These are the activations of a small neural network, seen along a few directions. Each row is one input.
In each table, some parts of the input vary, and every possible input appears once, in random order.
A made-up example of a description, with smaller parts first: one of 3 separate values, together with either a single point or one of 9 places along a line or (one of 4 places along a line, together with one of 5 places around a ring).
Shared parts are said once, and a part with two or three values counts as separate values.

Other details of the inputs vary at random and push rows far along three fixed directions, the same in every table; ignore that.

A family of inputs:
r1: [-47 43 -85 100 68 -58 -67 161 -215 93 239]
r2: [33 -21 -135 211 156 -398 67 42 340 23 305]
r3: [-183 -46 288 -276 -391 346 -43 -43 -210 -138 -278]
r4: [109 -86 -192 547 353 -190 -14 -139 516 -161 226]
r5: [356 -218 -197 36 202 82 127 -396 647 0 -15]
r6: [-212 229 241 140 -130 29 -199 364 -388 -2 -169]
r7: [88 -96 -268 114 218 -103 -71 49 32 108 257]
r8: [-67 -55 -153 -472 -48 -224 132 343 -482 218 236]
r9: [-48 247 243 249 -64 -76 -73 135 -46 -45 -319]
r10: [154 7 -67 260 124 -149 46 -331 609 -117 153]
r11: [16 -252 -394 -403 89 -86 22 215 -480 214 205]
r12: [47 348 271 388 5 98 -105 -126 360 -142 -243]
r13: [-212 221 246 139 -253 55 -188 73 -286 -43 -35]
r14: [11 48 -93 -64 -17 -195 35 -12 4 107 233]
r15: [-25 -173 97 -279 -181 448 99 -218 -40 -193 -322]
r16: [-153 -124 -170 -35 -15 -245 -24 198 -271 71 247]
r17: [156 -63 -188 364 234 -274 103 -247 748 -13 361]
r18: [266 -256 -126 -209 96 247 252 -477 571 -193 -136]
r19: [-118 339 288 143 -131 -149 -132 377 -342 86 -239]
r20: [-52 -114 126 241 560 -316 -24 -392 576 138 104]
r21: [40 206 179 370 65 22 -4 -152 406 -223 -317]
r22: [34 -40 240 -9 -166 597 -30 -320 342 -179 -370]
r23: [-112 286 216 359 -39 20 -201 110 -167 -101 -46]
r24: [-213 244 287 369 -108 12 -147 171 -78 -106 -23]
r25: [-46 -147 -257 59 84 -269 -25 33 -69 26 300]
r26: [12 -123 -196 -561 -32 -37 184 241 -387 267 200]
r27: [4 -84 -226 50 109 -219 -89 240 -342 168 123]
r28: [-104 -22 -185 183 175 -301 -32 327 -236 72 284]
r29: [73 -185 -379 -484 42 -344 110 106 -325 238 402]
r30: [53 -140 -274 365 274 -291 -27 114 101 87 182]
r31: [-213 477 371 325 -140 -168 -116 280 -183 -55 -84]
r32: [47 -102 180 -323 -293 547 -64 -207 -193 -38 -427]
r33: [-8 -234 -254 -468 -39 -23 25 118 -504 131 260]
r34: [-121 369 281 57 -186 -10 -74 105 -252 -26 -98]
r35: [104 -411 -160 -498 -148 304 90 -364 59 -71 12]
r36: [-84 167 250 526 33 112 -104 -12 325 -186 -65]
r37: [-51 -91 305 41 -285 502 3 -420 468 -288 -316]
r38: [-22 -189 124 -284 -229 413 1 -75 -170 -52 -414]
r39: [-78 139 250 403 -62 191 -86 -153 324 -201 -60]
r40: [-226 344 299 198 -199 13 -230 207 -472 -76 -74]
r41: [-99 348 187 62 -127 -193 -143 327 -539 89 -250]
r42: [57 -379 -362 -380 74 -80 64 266 -336 306 233]
r43: [79 243 209 408 73 49 -62 -211 475 -265 -339]
r44: [-16 166 362 64 -158 290 55 -203 257 -295 -463]
r45: [186 -133 -146 -464 -15 210 121 -174 21 81 -77]
r46: [-51 191 207 327 -86 118 -203 63 -101 8 -173]
r47: [-42 -160 168 -317 -210 462 58 -93 -48 -135 -262]
r48: [98 -424 -249 -449 -18 250 163 -272 44 -69 49]
r49: [274 -424 -254 -536 18 244 272 -217 270 179 -25]
r50: [38 -167 -225 117 147 -131 -23 191 -22 218 228]
r51: [-32 -87 -262 64 180 -197 -44 316 -152 226 330]
r52: [29 106 -92 280 244 -385 44 231 162 47 265]
r53: [56 44 -24 388 203 -248 87 -100 509 -163 103]
r54: [-26 394 246 279 -22 -78 -105 66 -45 -87 -101]
r55: [-68 20 -115 338 191 -216 -98 231 -10 15 122]
r56: [81 76 -174 359 258 -445 14 175 96 106 113]
r57: [90 -11 -180 86 231 -273 56 177 186 110 183]
r58: [-123 391 272 22 -188 -65 -104 147 -371 -31 -111]
r59: [133 45 -172 223 248 -366 35 -29 250 -21 308]
r60: [182 -406 -283 -569 19 151 349 -318 206 -28 23]
r61: [10 -80 -194 247 123 -221 -70 -68 164 10 355]
r62: [132 224 232 356 21 10 -105 -147 299 -143 -296]
r63: [274 -311 -287 -484 105 110 233 -271 193 20 103]
r64: [-37 156 -65 214 69 -421 -23 71 14 -17 170]
r65: [-109 20 341 142 -204 378 -32 -234 214 -354 -378]
r66: [-3 176 338 69 -152 283 74 -248 233 -305 -478]
r67: [17 -249 -316 -573 -48 -188 201 143 -259 295 367]
r68: [-267 14 33 -293 -284 -51 -62 249 -719 57 -27]
r69: [135 -302 -253 -303 49 284 67 -169 83 98 89]
r70: [-7 337 240 198 -98 -19 -128 118 -143 66 -212]
r71: [48 12 180 -514 -275 490 94 -151 -66 19 -373]
r72: [271 -307 -228 -638 -2 280 191 -292 109 36 -107]
r73: [176 -466 -171 -81 116 282 198 -418 700 -187 84]
r74: [96 10 -221 -16 146 -288 32 243 -109 319 251]
r75: [-109 41 265 -248 -299 492 -24 -41 -240 -64 -259]
r76: [-122 184 189 180 -141 72 -191 244 -332 117 -121]
r77: [80 -186 -196 422 200 -109 21 -265 686 -58 365]
r78: [58 160 -96 166 168 -246 21 117 37 104 259]
r79: [71 -80 -226 192 243 -201 -46 68 19 11 322]
r80: [12 57 205 -413 -253 394 118 -118 -87 -14 -261]
r81: [31 80 -98 55 134 -184 27 204 49 153 139]
r82: [177 -334 -206 -636 -61 222 280 -329 96 -48 -56]
r83: [-31 25 205 -253 -238 425 -125 -76 -285 -116 -378]
r84: [-173 458 293 352 -46 -198 -162 323 -212 -63 -249]
r85: [-192 193 200 375 -58 -58 -110 81 -94 -202 -102]
r86: [-34 -230 -270 -619 -101 -187 189 148 -408 202 203]
r87: [-22 -71 139 -384 -286 251 157 -292 40 -162 -327]
r88: [91 110 -6 377 169 -164 66 -132 543 -63 201]
r89: [-133 139 121 -190 -227 29 -224 353 -844 158 -172]
r90: [-233 -216 -5 5 471 -329 -135 -51 -114 329 286]
r91: [-184 177 119 137 -78 -6 -145 251 -396 -30 -185]
r92: [-79 -13 -159 -13 41 -143 -48 190 -310 144 351]
Description of these inputs: one of 2 separate values, together with either a single point or (one of 5 places along a line, together with one of 9 places around a ring).
- Changing only the choice among 2 separate values turns r55 into r84. The same change can be made to r23. Which row results? => r54
- Changing only the choice among 2 separate values turns r13 into r14. The same change can be made to r35. Which row results? => r29
- Changing only the choice among 2 separate values turns r89 into r62. The same change can be made to r85. Which row results? => r60
- Change only the place on the line of 5 in r77. List by row number the other rows that result. => r22, r39, r75, r76
- Change only the place on the ring of 9 in r63. List by row number the other rows that result. => r18, r26, r44, r52, r54, r66, r78, r80
- Change only the choice among 2 separate values in r6. List by row number the other rows that result. => r57
- Change only the choice among 2 separate values in r78. List by row number the other rows that result. => r1

A family of inputs:
r93: [206 194 92 -495 -375 282 23 -8 -248 -17 -194]
r94: [-260 238 215 437 -59 -57 -273 574 -343 -129 -112]
r95: [-316 -160 -52 -326 -218 -74 71 -58 -196 -221 654]
r96: [-21 -249 -23 -229 -93 233 7 -97 -11 294 45]
r97: [-36 68 181 393 264 -149 161 -169 692 -102 -144]
r98: [13 -215 -91 -232 -63 515 110 60 -108 59 -64]
r99: [-94 233 573 88 -74 129 -49 -262 250 -393 -647]
r100: [-20 133 297 383 -51 435 -174 62 269 -274 -248]
r101: [41 -14 -103 -425 215 -213 50 -28 -239 69 55]
r102: [-129 280 147 482 62 -174 -279 91 -180 239 138]
r103: [-186 103 -24 575 103 -176 -125 306 -279 -123 -26]
r104: [76 -210 -322 -171 153 62 -81 109 -339 -35 142]
r105: [-350 505 505 111 -69 -334 -174 524 -461 18 -245]
r106: [154 -87 -182 -363 -222 -140 119 56 -153 -77 -78]
r107: [162 25 -138 456 577 -328 151 -429 764 -94 146]
r108: [151 86 153 -550 -469 402 110 20 -82 -35 -291]
r109: [170 288 262 288 -264 314 74 -513 493 -402 -530]
r110: [71 520 -28 447 0 -357 -32 252 -81 107 192]
r111: [206 -140 -259 -283 418 -106 275 -218 264 251 298]
r112: [-47 90 311 -585 -121 253 83 54 -183 71 -258]
r113: [-203 116 -73 586 213 -783 -375 431 -349 189 349]
r114: [-133 614 414 181 116 -267 -220 291 -332 58 -43]
r115: [47 -232 -184 -191 1 419 61 -179 -194 -111 -153]
r116: [26 -465 -546 -2 280 -91 188 248 27 180 389]
r117: [180 83 105 386 -166 91 169 -436 693 -382 -391]
r118: [-293 -262 -89 -262 -212 112 230 -339 71 -245 571]
r119: [153 124 25 -513 -377 176 17 -69 -347 -120 -291]
r120: [318 -183 -484 -140 98 -145 344 0 376 236 386]
r121: [-21 -222 -44 -265 -111 216 -56 -332 -212 133 -130]
r122: [44 -40 72 -379 -159 580 -114 44 -385 -67 -184]
r123: [-294 184 175 434 -29 -463 -381 505 -345 194 130]
r124: [-195 321 264 365 -58 -258 -473 161 -450 32 -68]
r125: [0 -225 -103 -222 -4 -29 -134 133 -128 328 254]
r126: [147 -242 -330 -133 236 -210 -154 8 -64 360 496]
r127: [-3 -446 -288 -97 86 -155 47 -173 -4 207 145]
r128: [55 -2 12 -481 -411 79 113 202 -199 -17 -199]
r129: [129 -221 -352 -196 467 -285 323 25 301 357 446]
r130: [-97 -74 171 -508 -82 123 218 -174 -235 -22 -401]
r131: [-50 -157 269 468 -68 246 -53 -413 715 -106 -302]
r132: [233 -45 -258 555 149 -281 238 -145 930 -102 158]
r133: [81 -415 -426 -52 243 -101 18 159 -94 -61 227]
r134: [86 102 156 469 74 509 -52 -269 395 -246 -225]
- Changing only one part turns r102 into r126. The same change can be made to r96. Which row results? => r125
- Changing only one part turns r106 into r117. The same change can be made to r113. Which row results? => r127
- Describe the family of inputs behind these rows. => one of 2 separate values, together with either a single point or (one of 4 separate values, together with one of 5 places around a ring)
- Change only the place on the ring of 5 in r119. List by row number the other rows that result. => r93, r106, r108, r128
- Change only the choice among 4 separate values in r104. List by row number the other rows that result. => r101, r119, r124

A family of inputs:
r135: [-63 -88 312 61 -106 475 -75 -444 285 -302 -533]
r136: [38 22 271 -18 -306 417 90 -405 424 -447 -430]
r137: [310 -192 -262 -473 289 -235 368 -167 397 202 6]
r138: [-233 445 256 742 120 -277 -384 232 -245 -52 -41]
r139: [-333 392 495 358 -152 -94 -320 153 -372 -179 -284]
r140: [270 408 10 635 394 -531 26 -113 647 -47 6]
r141: [-247 465 446 387 -236 -61 -241 27 -245 -196 -194]
r142: [144 -387 -46 -675 -237 649 71 -314 -203 -9 -358]
r143: [125 -265 -190 -525 -141 197 214 -320 33 -77 98]
r144: [-193 157 186 -518 -415 155 35 292 -648 80 -65]
r145: [327 -132 -325 -373 295 -346 315 -133 291 161 40]
r146: [40 -116 42 517 233 -121 76 -412 903 -250 129]
r147: [-141 50 140 -537 -405 290 11 256 -613 132 -197]
r148: [190 -124 93 340 97 375 -57 -418 673 -158 -189]
r149: [30 141 476 -252 -562 758 43 -483 187 -479 -678]
r150: [2 -61 -159 -165 -7 28 22 304 -272 190 119]
r151: [-143 -72 127 -474 -286 317 -4 280 -689 105 -310]
r152: [60 -436 -130 -577 -84 312 245 -391 244 57 96]
r153: [-258 356 313 534 -70 -286 -191 71 -65 -202 -52]
r154: [118 -502 -307 -242 283 40 145 -300 429 136 355]
r155: [-45 -3 58 -443 -298 344 -74 214 -764 85 -287]
r156: [183 -407 -296 -486 -61 335 199 -148 20 -41 -123]
r157: [-252 -47 -18 -188 33 -133 -98 314 -599 224 66]
r158: [-64 135 -232 81 112 -496 -4 291 -261 196 591]
r159: [179 -151 -517 356 460 -448 -24 270 103 293 617]
r160: [-32 -213 -91 -408 -95 38 217 -96 -3 -31 128]
r161: [-200 374 322 697 69 -161 -299 312 -100 25 -66]
r162: [-22 -141 -165 -203 -35 16 -12 248 -461 105 -41]
r163: [208 93 -242 -127 363 -535 205 158 172 366 254]
r164: [-107 251 187 513 0 -225 -47 -74 268 -300 10]
r165: [-194 564 583 196 -458 392 -285 261 -478 -162 -569]
r166: [398 -109 -295 -448 251 -153 300 -216 379 257 93]
r167: [64 -434 -325 -169 291 34 89 -157 235 212 288]
r168: [-37 -10 -280 233 265 -381 -79 501 -297 327 422]
r169: [-93 -60 -111 -186 57 -16 -121 135 -412 254 152]
r170: [104 -389 -115 -520 0 328 75 -356 103 75 70]
r171: [-189 -47 -177 138 287 -547 -96 356 -305 236 466]
r172: [-103 309 180 673 40 -244 -129 209 234 -156 -29]
r173: [-15 89 -117 -258 -155 -99 28 217 -343 111 252]
r174: [65 182 248 216 -202 423 -95 -138 124 -289 -451]
r175: [-99 298 188 622 42 -118 -145 256 116 -149 -133]
r176: [241 3 -115 584 178 -43 -1 -296 781 -263 62]
r177: [155 -5 230 30 -252 589 40 -465 583 -288 -405]
r178: [-54 -218 -88 -243 19 50 2 172 -323 167 -8]
r179: [-66 311 121 692 21 -266 -167 166 185 -214 -54]
r180: [-147 30 -26 -172 -14 -165 -158 215 -624 154 162]
r181: [51 2 151 254 -59 158 117 -299 676 -345 -132]
r182: [-75 -119 -128 -142 14 -84 -71 247 -501 149 6]
r183: [190 -399 -477 -53 329 -237 291 -229 621 94 627]
r184: [-89 50 -201 15 95 -416 -46 219 -289 248 515]
- Describe the family of inputs behind these rows. => one of 5 places around a ring, together with either a single point or one of 9 places around a ring
- Changing only the place on the ring of 5 turns r137 into r166. The same change can be made to r178. Which row results? => r148
- Start at r175 and move only the place on the ring of 9, one step at a time. The first step leads to r172. Which rows follow, in order? => r181, r160, r146, r171, r157, r178, r151
- List by row number the other rows that have the place on the ring of 5 in common with r152. => r144, r147, r150, r154, r161, r163, r167, r168, r183
- Start at r139 and move only the place on the ring of 9, one step at a time. The first step leads to r135. Which rows follow, in order? => r182, r162, r156, r179, r136, r164, r153
